Each row below holds a small network's activations on one input, seen along a few directions.
In each table, some parts of the input vary, and every possible input appears once, in random order.
A made-up example of a description, with smaller parts first: one of 8 places around a ring, together with either a single point or (one of 2 separate values, together with one of 4 places along a line) or one of 9 places along a line.
Shared parts are said once, and a part with two or three values counts as separate values.

Other details of the inputs vary at random and push rows far along two fixed directions, the same in every table; ignore that.

Table:
x1: [  4   2  -3  34  37  14 -41  15  43 -22  13  21  22 -39]
x2: [-10  26 -17 114  24 -35 -16 -75 -24  40 -60 101  10 -20]
x3: [-11  14 -23 -11  -7 -30  17 -32 -23   5 -20  20 -11  16]
x4: [-11  21 -32   2  12 -30  21 -57 -16  15 -17  32 -20   0]
x5: [  7   5   3  46  27  19 -47  32  36  -8   0  23  15 -49]
x6: [ 12 -13  19 -61 -29   1  44  23  -2   0  32 -74  -6  40]
x7: [ 19 -20   4 -51 -16   9  48   6  -2  11  42 -52 -12  30]
x8: [ 13 -37  32  -5   9  41 -31  50  49 -24  40 -31  22 -14]
x9: [ 21 -28  26  -1   3  30 -27  61  57 -20  35 -27  31 -12]
x10: [ -7  18 -19  -3  -3 -10  22 -31 -28  23 -17  16 -24  -1]
x11: [ -8  15 -27  12   7 -14  17 -44 -27  32 -23  34 -24  -1]
x12: [-19  20 -21  -5   5 -28  16 -46 -18   8 -25  17 -11  14]
x13: [-17  20 -15 -10  -2 -30  17 -33 -15   2 -21   4 -11  12]
x14: [ 11 -27  36 -15   1  38 -28  57  47 -31  38 -38  20 -17]
x15: [-13  15  -9  -3  -9 -14  15 -19 -27  19 -27   1 -15  13]
x16: [ -4   6   8  44  29  23 -53  30  31 -10 -12  21  26 -33]
x17: [-15  -6 -11  -2  -6   1  10 -33 -38  17 -21  18 -24  14]
x18: [-11  18 -16 -20 -15 -27  19 -20 -21  -3 -17   8  -9  13]
x19: [ 25   6  10 121  40  11 -54   8  16   2  -4  68  41 -53]
x20: [-19  23 -13 -18  -3 -24  19 -32 -18  -1 -19   1  -9  13]
x21: [-11  23 -25 -12   3 -25  24 -42 -17   6 -10  15 -18   0]
x22: [-16   1 -14  -2  -6  -4   9 -36 -40  18 -27  23 -26  11]
x23: [ 15 -16  29  -3  13  30 -26  54  57 -21  32 -36  30 -11]
x24: [ 11 -12  34  -9   7  30 -24  59  58 -26  32 -42  29 -14]
x25: [ -2   7 -11 -10 -23 -16  16  -3 -33  16 -21   3 -15  15]
x26: [ 11 -28  21 -68 -35   9  40  21 -14  -5  37 -70 -15  37]
x27: [  4   0   5  39  16  19 -52  41  25 -10  -9  27  24 -31]
x28: [-16  10 -15   4   0  -8  14 -32 -28  25 -27  15 -13  16]
x29: [  24  -22   37   67   39   67 -113  122   84  -51   28    8   69  -69]
x30: [ -6 -10   8  26  27  21 -52  16  32 -33   6  17  20 -30]
x31: [-20   6 -19 -12   0 -20  12 -50 -29   2 -20  21 -22  13]
x32: [ -8  20 -26  -3   5 -31  21 -42 -13   8 -11  18 -20  -2]
x33: [ -4  24 -20 115  13 -41 -17 -67 -29  39 -60 111   7 -20]
x34: [ -5   9  15  32  20  25 -49  39  31 -16  -9   8  25 -34]
x35: [ 21 -13  24  -5  13  31 -19  54  60 -21  44 -31  21 -27]
x36: [ -4  10  -8 -19 -24  -9  17  -1 -35  12 -18  -1 -13  16]
x37: [ 20 -14   8 -55 -22   1  48  16   0   6  42 -60 -14  26]
x38: [  2   6   4  26  14  -1 -45  36  38 -31  -1  16  26 -32]
x39: [ -8   9 -25  11   6  -8  18 -40 -25  30 -18  30 -22   2]
x40: [ -9  11 -12 105  18 -24 -21 -75 -35  31 -54 101  -1 -21]
x41: [ -4  -8  15  37  16  26 -57  33  24 -19  -9  18  11 -40]
x42: [ 10 -28  16 -65 -28  12  40  11 -18   0  34 -60 -15  40]
x43: [ 20 -21  12 -65 -36   2  45  27 -11   2  34 -62  -5  45]
x44: [-18   6 -13 -15  -8 -23  13 -38 -25  -3 -17   9 -22  10]
x45: [ -8   7 -20 -12  -9 -23  18 -26 -21   4 -13  13  -8  19]
x46: [-19   9 -11 -25  -9 -16  15 -35 -28  -7 -14   4 -20  11]
x47: [ 23 -21  18 -70 -44   1  46  41  -7  -4  39 -76  -5  43]
x48: [-16   3  -5 -15 -15   0  11 -23 -39  10 -22   6 -25   9]
x49: [ 19 -14   3 -53 -16   4  49   5  -5  11  39 -51 -15  29]
x50: [ 21 -18  20 -79 -45   6  48  43 -11  -7  41 -79  -3  44]
x51: [ 11 -19  15 -58 -23   9  45  14  -5   5  33 -68  -4  45]
x52: [ -6   4   5  30  31  13 -45  18  40 -26   1  12  30 -27]
Each input here is: one of 4 separate values, together with either a single point or (one of 3 separate values, together with one of 4 places along a line).
The inputs of x48 and x10 match in every part but the choice among 4 separate values. If x40 is changed in the same way as x48 into x10, which row does it become?
Answer: x19
Which other rows agree with x43 in the choice among 4 separate values? List them by row number.
Answer: x3, x9, x18, x25, x27, x29, x33, x36, x38, x45, x47, x50
A walk changes only the place on the line of 4. It starts at x34 and steps to x15. List the rest of the walk in order.
Answer: x16, x28
Change only the choice among 3 separate values in x21. List by row number the other rows that result.
Answer: x10, x35
Change only the choice among 4 separate values in x30. List by row number the other rows that result.
Answer: x1, x45, x52

Table:
x53: [ 10  -8  14  12   4  11 -15  24  24  -7  12  -6  15 -10]
x54: [ 14   3   9  25   3  15 -22  36 -14 -13   6  -2  21  -9]
x55: [-28  18 -25   8   5 -37  14 -69   4  24 -41  46 -24  -2]
x56: [   7   -8   -2 -101  -46  -11   80   -5  -59    3   32  -83  -31   67]
x57: [ 12  -1  13  29   1  12 -24  32 -10 -14   4   1  23  -7]
x58: [  9  -3  11  28   2  18 -27  30 -19 -12   0   4  17  -8]
x59: [  5  -3   6  -4   7  11 -16  28  27 -14  13 -10  11 -13]
x60: [ 10  -5  10   8   5  13 -13  27  20  -6  13  -8  12 -13]
x61: [  6  -7  12   6   7  11 -15  22  25 -10  12  -9  15  -8]
x62: [-19  10 -22  21   1 -26  15 -65 -15  35 -40  49 -26   0]
x63: [-21  13 -27   8   6 -32  16 -66  -4  23 -32  44 -24   0]
x64: [ -5  -4   7  -5   8  13 -21  18  25 -15   5  -6   6 -14]
x65: [  0  -8   7  -1   6  14 -20  22  22 -13   7  -4   8 -12]
x66: [  7  -3   7   2   8  14 -13  25  21  -9  13 -10  12 -10]
x67: [ 11  -9  12   9   7  14 -13  22  18  -9  18  -8  12 -12]
x68: [  4  -7  10  -1   5   9 -17  25  31 -15  12  -9  14 -10]
x69: [-11  19 -23  39   3 -27   9 -57 -44  25 -38  54 -13   2]
x70: [-27  21 -29   3   6 -34  16 -64   0  25 -39  42 -27  -3]
x71: [  2  -8   9   6   7  16 -18  19  16  -7   7  -4   9 -10]
x72: [ 14 -11   0 -91 -46  -7  83  -5 -68  10  35 -80 -28  72]
The inputs of x53 and x67 match in every part but one. If x68 is changed in the same way as x53 into x67, which row does it become?
Answer: x63
What is each input in this table made of?
Answer: one of 4 separate values, together with either a single point or one of 4 places along a line
Which other rows agree with x62 in the choice among 4 separate values? List them by row number.
Answer: x58, x64, x65, x71
Change only the choice among 4 separate values in x57. List by row number the other rows that result.
Answer: x54, x58, x69
Change only the place on the line of 4 in x60. List by row number the other rows that result.
Answer: x59, x66, x70

Table:
x73: [  6  -2   9  18  -9  12 -12  19 -36  -2  -9   2   8   5]
x74: [ -6  -2  -5  -8  -6  -6  16 -22  -8  16  -7   5 -15   9]
x75: [  3  -4   5 -24  -7   7   5  18  -1 -11  15 -26   1   7]
x76: [ 46 -22  41   6  -5  45 -22  98   4 -33  60 -59  45  -2]
x77: [ -1  -1  -4 -26 -11  -8  23 -10  -8   4   4 -16 -10  16]
x78: [  8   0   8  -4 -20   9   2  26 -50  -8   0 -19   6  19]
x79: [ 12 -14  23   5  13  36 -42  63  38 -33  28 -24  28 -24]
x80: [  0  -4   0 -24 -12  -4  23  -8  -9   9   4 -15 -12  16]
x81: [ -1  -5  -1 -16  -9  -3  19 -12  -6  11   1  -7 -12  13]
x82: [  3   6  -7   9  -6  -5  14 -16 -43   9  -6   8  -5  14]
x83: [ -3   5  -8 -32  -9 -14  23  -9  -5   0   3 -17  -9  16]
x84: [-12   4  -9  20  11  -8  -7 -29  13  14 -21  34  -9 -14]
x85: [ -6   5  -9 -23  -7  -9  15 -11 -12   0  -3  -7 -10  10]
x86: [ -7   0  -9 -13  -7 -16  25 -30  -3  20  -8   5 -17  13]
x87: [  0  -3   3 -22  -6   6   5  13  -5  -9  10 -22  -2   7]
x88: [ 20 -21  29  -9   4  37 -28  69  37 -30  40 -41  27 -13]
x89: [ -1   1  -4 -28 -10  -9  25  -9  -3   6   5 -17  -9  17]
x90: [ 12  -6   3  -2 -13   4  20  -1 -46   9   9 -12  -5  21]
x91: [ 15  11  -5  -3 -15 -14  26   2 -45   2   7 -13   3  23]
x92: [ 13  -9  21  -3  13  27 -38  62  45 -39  31 -29  30 -23]
x93: [ 15 -20  27  10  13  40 -43  63  41 -27  29 -21  26 -25]
x94: [ -2  -4  -2 -24 -11  -1  20  -8 -16   7   2 -16 -14  17]
x95: [ -3  -1   6  31  23  15 -42  18  43 -14  -2  21  17 -35]
x96: [ -1  -2  -1 -25 -11  -5  22  -9  -9   7   4 -16 -11  16]
x97: [-15  10 -13  14  11 -17  -5 -31  16   6 -19  30  -6 -12]
x98: [-20  21 -29  65  19 -30  -6 -77 -24  33 -53  84 -15 -16]
x99: [-18   6  -5  75  44   4 -67 -15  62  -2 -33  75  14 -61]
x100: [-15   8  -6  61  37  -4 -48 -20  59   1 -27  63  11 -49]
x101: [-15  11 -22 -18  -9 -31  37 -54 -16  25 -21  14 -26  19]
x102: [ -5   1  -6 -27 -11  -5  19  -8 -19   1   1 -16 -13  16]
x103: [ -7   1  -8 -12  -6  -8  16 -22  -9  12  -8   3 -14   9]
x104: [-33  25 -33  38  22 -34 -11 -73   7  23 -55  76 -21 -23]
x105: [ -3   3  -4 -28 -10  -9  22  -9 -12   2   3 -17 -11  16]
x106: [ 11  -7  12  -1 -21  14   3  25 -48   0   2 -18   4  20]
x107: [  1  -7   1 -22 -12  -4  23  -9  -6  10   6 -16 -12  17]
x108: [ 13 -17  25  23  20  33 -49  54  60 -26  25  -8  31 -35]
x109: [ 14 -19  27   9  13  39 -42  64  41 -28  29 -23  27 -25]
x110: [ -1  -3  -2 -25 -11  -3  22  -9 -13   7   3 -15 -13  16]
x111: [ -4  -5  -1  -4  -2   1   5  -9  -2   9  -4   2 -10   3]
x112: [-31  25 -32  37  22 -39  -7 -75  17  22 -51  74 -18 -23]
x113: [ -3   3  -6 -29  -9 -12  24  -9  -4   2   4 -17  -9  16]
x114: [-38  28 -38  51  28 -39 -18 -85  12  26 -65  94 -21 -31]
x115: [ -9   9 -12 -17  -3 -16  15 -22  -7   4  -9   2 -12   8]
x116: [ -1   0  -3 -26 -10  -8  24 -10  -7   4   4 -17 -10  16]
x117: [-12   5 -10  17  11 -13  -5 -31  19  11 -18  30  -7 -12]
x118: [ 23 -18  30 -30  -1  35 -20  83  36 -42  52 -64  32  -4]
x119: [  8  -7  14  -3   7  19 -20  36  28 -19  19 -18  16 -12]
x120: [  1  -5   0 -24 -11  -5  24  -9  -6   8   5 -16 -11  17]
x121: [-15   8 -13  18  12 -10  -9 -30   8  11 -24  33  -9 -14]
x122: [  1  -6   1 -22 -12  -2  23  -8  -9  10   5 -15 -12  16]
x123: [ -3   2  -5 -28 -10 -11  23 -10  -8   1   4 -17 -10  16]
x124: [  0  20 -22  12 -12 -36  39 -47 -54  26 -21  21 -14  24]
x125: [  1  -4  -2 -25 -11  -7  25  -9  -2   9   6 -15 -10  17]
x126: [  8  -7  21  63  17  31 -63  45  12 -14  -8  27  32 -35]
x127: [  0  -2  -3 -26 -10  -8  24  -9  -2   7   5 -16  -9  17]
x128: [ 13  -4  14  -3 -19  17  -3  38 -45 -10   7 -25  10  17]
x129: [ 18   1   2   3 -16  -7  27   0 -41  11   9 -12   2  23]
x130: [ 23 -10  31   6  -6  40 -41  91 -14 -43  28 -39  37  -5]
x131: [ -3   6  -8 -31  -9 -14  23  -9  -5   0   4 -17  -9  16]
x132: [ 17   7  -1   1 -16 -10  28   1 -43   8   8 -13   3  23]
x133: [  7   6  -5 -10 -12  -4  19   0 -50  -3   6 -13  -3  21]
x134: [ -4   5  -7 -31 -10 -11  21  -9 -13  -1   2 -16 -11  16]
x135: [ 17   4   1   2 -15  -8  27   0 -42   9   8 -13   2  23]
x136: [  3  -3   5 -12   0   6  -1  14  11  -7  11 -15   3   0]
x137: [ -7  -3   8  74  45  22 -79  18  74 -14 -16  58  27 -66]
x138: [  5  -1  -1  19  -1   1   3  -8 -31   8  -3  11   0   5]
x139: [  1   1   0 -27  -6   2   8  11  -5 -10  10 -22  -2   8]
x140: [  3  -4   3 -23  -8   6  10  10  -4  -4  11 -22  -3   9]
x141: [ -4   2  -5 -27 -11  -7  21  -9 -16   2   2 -16 -12  15]
x142: [ -9  16 -11  77  34  -5 -46 -22  10   0 -31  70  14 -41]
x143: [ -4  -3  -5 -16  -9  -6  20 -18 -12  12  -4  -3 -15  13]
x144: [ -7   1   8  71  45  16 -75  15  79 -16 -13  55  29 -65]
x145: [ 16 -19  25  -1   5  35 -29  57  32 -23  31 -28  21 -15]
x146: [ -9   1   2  64  39   8 -60   0  70  -6 -18  57  20 -56]
x147: [  1  -4  -2 -25 -11  -7  25  -8  -2   9   6 -16 -10  17]
x148: [-10   8 -12  -9  -1 -15  12 -26  -4   6 -11   9 -12   4]
x149: [ -2   0  -4 -19  -7 -10  21 -13   2   9   1  -9  -9  13]
x150: [ -4  -1  -5 -11  -5 -11  20 -22   3  16  -4   1 -13  10]
The inputs of x103 and x85 match in every part but one. If x73 is changed in the same way as x103 into x85, which row does it become?
Answer: x130
The inputs of x88 and x148 match in every part but one. If x84 is changed in the same way as x88 into x148, which row does it become?
Answer: x141
What is each input in this table made of?
Answer: one of 6 places along a line, together with either one of 3 separate values or (one of 2 separate values, together with one of 5 places along a line)
Change only the choice among 3 separate values in x82. List by row number the other rows that result.
Answer: x128, x132
Which other rows agree with x86 in the place on the line of 6? List them by row number.
Answer: x74, x76, x81, x90, x93, x107, x108, x111, x122, x126, x145, x150
Change only the choice among 2 separate values in x149. List by row number the other rows that result.
Answer: x127
Change only the choice among 3 separate values in x106. List by row number the other rows that result.
Answer: x129, x138
